These are the activations of a small neural network, seen along a few directions. Each row is one input.
Each table varies a few parts of the input and shows all the possible inputs, shuffled.
A made-up example of a description, with smaller parts first: one of 3 separate values, together with either a single point or one of 9 places around a ring or (one of 6 places along a line, together with one of 8 places around a ring).
Shared parts are said once, and a part with two or three values counts as separate values.

Other details of the inputs vary at random and push rows far along three fixed directions, the same in every table; ignore that.
These rows show it; all are for the same input, with only those details redrawn:
[  2,  -3,  38,  36,   8, -11,  -7,   9, -12,  -8,  29]
[-10, -33,   8,   6,  14, -28,   5,  11, -12,  12, -16]
[ -4,   7,  25,   8, -23,  24, -19, -13,   5, -10,  27]
[-15, -19, -11, -24, -22,   9,   1, -13,  10,  16, -17]
[ -8, -34,   9,  11,  19, -34,   8,  15, -14,  15, -14]
[ -2,  -9,  35,  28,   7,  -9, -12,   9, -14,  -8,  20]
[-23, -19,  22, -28, -22,  32, -47, -14,  -6, -19, -13]
[ -7, -10,  -7,  -3, -16,  -2,  15,  -9,  11,  20,   0]

Rows:
x1: [ 17, -14,  -2,   5,  39, -29, -13,  15, -10,  -8, -22]
x2: [ -8,   2,  22,   1, -23,  25, -21, -13,   4, -10,  19]
x3: [ 22,  19, -25,  10,   5,  -5,  15, -12,  22,   2,   3]
x4: [  3,   0, -19, -19,   1,  22,   8,  -6,   8,   1, -31]
x5: [ 27,  21, -16,   5,   2,   6,  22,  -4,  13,  16,   4]
x6: [-29,  -7,  10, -41,  -3,  25, -42, -10, -11, -31,   2]
x7: [  7,  -8, -16, -20,   8,  15,   0,  -4,  -3,   0, -35]
x8: [ 27,  22, -17,   4,   2,   1,  17,  -3,  22,  16,   9]
x9: [  7,  23, -11,   3,   4,   5,  23,   4,  20,  12,  -9]
x10: [ -3,  17,  24, -18, -19,  20, -14, -13,   1, -26,  37]
x11: [  6,  24,  31,  22,   3, -20,   1,   1, -18, -11,  42]
x12: [-13, -25, -10,  -4,  22, -23,   6,  23, -20,   0, -10]
x13: [ 14,  21, -12,  11,   4,  12,  30,   0,  17,   9,  -1]
x14: [ 15,  19, -23,   5,   2,  -4,  14,  -9,  20,   2,  -9]
x15: [ -4,   9, -20, -27,  -4,  15,  -1,  -6,  20,   3, -36]
x16: [  1,  -1, -22,   2, -20,   1,  24,   8,  13,   6,  13]
x17: [  2,  10, -23,  12, -25,  -5,  18,   6,   1,  14,   8]
x18: [ -7,  16,  21,  25,  20, -17, -13,   6, -28, -13,  34]
x19: [-19, -28, -11, -10,  18, -23, -17,  21, -39,   1, -35]
What is each input in this table made of? -> either a single point or (one of 2 separate values, together with one of 4 places along a line) or one of 10 places around a ring
Change only the place on the line of 4 in x11. List by row number the other rows that result. -> x17, x18, x19
Change only the place on the line of 4 in x10. List by row number the other rows that result. -> x6, x12, x16

Rows:
x20: [  1,   5,  16,  14,   2,  15, -24,   7, -17, -15,  10]
x21: [ -8,  17, -18, -25, -18,  15,   2, -21,  12,   3,   0]
x22: [  3,  15, -20, -17, -10,  11,   7, -18,   8,   9,   6]
x23: [ -1,  10,  -9,   6, -12,   7,  10,  -1,   1,   7,   1]
x24: [ -8,   0,  -8, -11,  -8,  -8,  -2, -12,  -4,  10,   5]
x25: [  9,  28, -20,  12, -11,  14,  27,   1,  17,   9,  14]
x26: [  0,   6, -17,  -9,  -2,  16,   6,   2,   0,   2, -18]
x27: [-17, -41,  -7, -30,   3, -11, -13,  -5,  -5,  16, -50]
x28: [-14,   0,  -2,   6, -27,   9,  30,  -3,   7,  16,  31]
x29: [ -8,   1,  19,  -5,   2,   2, -34,  -2, -12, -28,  12]
x30: [ -2, -22, -21, -31,  14, -17,  -4,   2,  -9,   2, -31]
x31: [  8,   2,  13,  12,   1,  11, -23,  10, -14, -21,   8]
x32: [ -8,   8,  18,  10,  -8,  13, -23,   9,  -9, -19,   8]
x33: [  5, -26, -10, -14,  13,  -9,  -4,   2,   2,   8, -36]
x34: [-13, -18,  42,   6,  -4,   9, -12,   1,  -6, -10,  22]
x35: [  2,  -3,  -3,   0, -10,   1,   5,  -9,  19,   7,  -3]
x36: [ 15,  -7,   5,  19,  35, -22,  20,  15,  -4,   8, -19]
x37: [  9,  -1,   2,  20,  16, -39,  13,  10, -10,   7,  20]
x38: [ 19,  -3,   8,  34,  27, -26,  24,  11,  -1,  18,   5]
x39: [  3,   5,  31,  14,   4,   9, -18,  -1,  -4, -16,   3]
x40: [ -1,  -6,  -4,  25,   0, -21,  15,   9, -10,  19,  10]
x41: [ -2,  23, -25, -34, -16,  25,   5, -17,  20,   0,  -4]
x42: [  5,  19, -16,  19, -24,   4,  23,  -5,  17,  10,  26]
x43: [  5,  18, -26,  -7, -25,  27,  11, -11,  20,   2,   4]
x44: [ -2,   2,  28,   6,   1,  10, -22,   1,   2, -15,   0]
x45: [  3,   4,   1,  22,  25, -43,  25,  15,  -8,   8,  10]
x46: [ 13,  21, -10,  -2, -11,  21,  18, -11,  30,   8,   2]
x47: [  2,  11,  14,  -3,  11,  10, -27,   0,  -8, -32,  11]
x48: [-23, -12,  31, -16,  -8,   9, -21,  -2, -18, -20,  24]
x49: [ 15,  12,  -5,  18,  34, -30,  28,  16,  -9,   7,   7]
x50: [ -2,  -5,  13,   9, -12,   6, -27,   5, -13, -14,   9]
x51: [  3, -21, -10, -15,  15,  -6,   1,   3,   7,   2, -35]
x52: [-10, -42, -10, -31,   1, -13, -14,  -2,  -1,  11, -50]
Changing only one part turns x34 into x48. The same change can be made to x44. Which row results? -> x45
What is each input in this table made of? -> one of 3 separate values, together with either a single point or one of 10 places along a line

Rows:
x53: [ -1,   1, -18,   1, -15,  -3,  12,  -4,   8,  12,   0]
x54: [  0,  17,  12,   3, -12,  17,  -5,  -9,   9,  -8,  15]
x55: [ 17,  18,   8,  43,  17, -19,  21,  17,  -4,   7,  24]
x56: [ -5,   1, -16,  -4, -11,   2,  17,  -4,   5,  12,   5]
x57: [ -4, -17,  -3,  -5,  12, -12,  -3,   1,  -4,   9, -23]
x58: [ 10,  18,   3,   4,  -9,  25,  -5,  -4,   9, -13,  12]
x59: [ -9, -19,   1, -11,   8, -12,   2,   1,  -8,   8, -17]
x60: [ -8,  -6,  20,   0,   2,   5, -21,  -1,  -9, -14,  -2]
x61: [  4,   7, -19,  -2,  -4,   5,  14,  -1,  11,  11,  -5]
x62: [ -1,   0, -16,  -3, -14,  -2,  13,  -4,   4,  14,   3]
x63: [  2,   6, -12, -26, -18,  31,  -4, -19,  22,  -2, -10]
x64: [ 16,  14,   8,  46,  15, -20,  20,  13,  -5,   8,  26]
x65: [  1,   7,   8, -14,  13,  -5, -28,  -5, -12, -22,   4]
x66: [  0,  17,   5,   1, -12,  22,  -3,  -4,   3, -10,  19]
x67: [  6,  29,  -7,  -6,  -5,   9, -13, -11,  -1, -16,  22]
x68: [ -8, -24,  -4, -12,   4, -18,  -3,   3,  -5,   7, -13]
x69: [ -2,  -2, -18,  -4, -15,  -3,  12,  -3,   5,  12,   6]
x70: [ -8, -18,  -1, -15,  13, -11,   4,   5,  -4,   5, -19]
x71: [ -8,  -1,  16,  -4,   3,   9, -19,   7, -16, -15,  -1]
x72: [ -7,  -7,  19,  -7,   7,   7, -19,   3,  -7, -18,   3]
x73: [ -4,   5, -16,  -7,  -9,   2,  18,  -1,   6,  11,   2]
x74: [10, 17, 11,  3, -8, 20, -6, -9, 11, -9, 12]
x75: [  8,   0, -19,   1, -10,   0,  12,  -3,   9,  11,  -5]
x76: [ -3,   5, -16,   0, -11,   2,  17,  -5,   7,  12,  -1]
x77: [  5,   2, -20,   3, -12,  -1,   8,  -4,   8,  15,  -3]
x78: [  0, -19,  -2,  -7,  13, -10,   1,   1,  -3,   5, -25]
x79: [ 11,  12,   8,  38,  18, -21,  26,  18,  -5,   2,  34]
x80: [-10, -18,  -1, -15,  10, -13,   3,   6,  -5,   5, -17]
x81: [ -2,   6, -18,  -4,  -7,   3,  18,  -1,  11,   8,  -2]
x82: [  7,   7, -17,  -3,  -5,   5,  17,  -1,  10,   9,  -8]
x83: [ -6,  -4,  19,  -3,   7,   7, -20,   2,  -5, -18,  -3]
x84: [  6,  -6,  27,  31,  34, -36,  12,  23, -19,   1,  11]
x85: [ -2,  15,   7,   4, -15,  20,  -5,  -7,  -1,  -6,  19]
x86: [-11, -21,  -1, -12,   8, -13,   2,   2,  -7,   6, -14]
x87: [ -1,  20,   5,   5, -14,  19,  -5,  -4,   4, -10,  15]
x88: [ -1, -20,  -5,  -5,   8, -17,  -7,   2,  -3,  10, -22]
x89: [ -1,  -1,  19,  -1,   7,   7, -24,   2,  -6, -13,  -7]
x90: [  0,  -3,  17,  -1,   9,   9, -24,   2,  -4, -15,  -5]
x91: [  3, -22,  -4,  -6,   9, -15,  -3,   2,  -2,   6, -24]
x92: [  6,   4, -17,   0,  -7,   5,  16,  -5,   9,  11,  -6]
x93: [ -5,  -9,  20,  -3,  -2,   1, -24,  -1, -10, -11,   3]
x94: [ -5,  -9,  18,   0,  -2,   1, -26,  -1,  -7, -14,   0]
Changing only one part turns x69 into x68. The same change can be made to x76. Which row results? -> x60
Changing only one part turns x71 into x84. The same change can be made to x77. Which row results? -> x88
What is each input in this table made of? -> one of 2 separate values, together with either a single point or (one of 4 places along a line, together with one of 5 places along a line)
Change only the place on the line of 4 in x69. List by row number the other rows that result. -> x56, x73, x79
Change only the place on the line of 5 in x83. List by row number the other rows that result. -> x63, x70, x72, x90
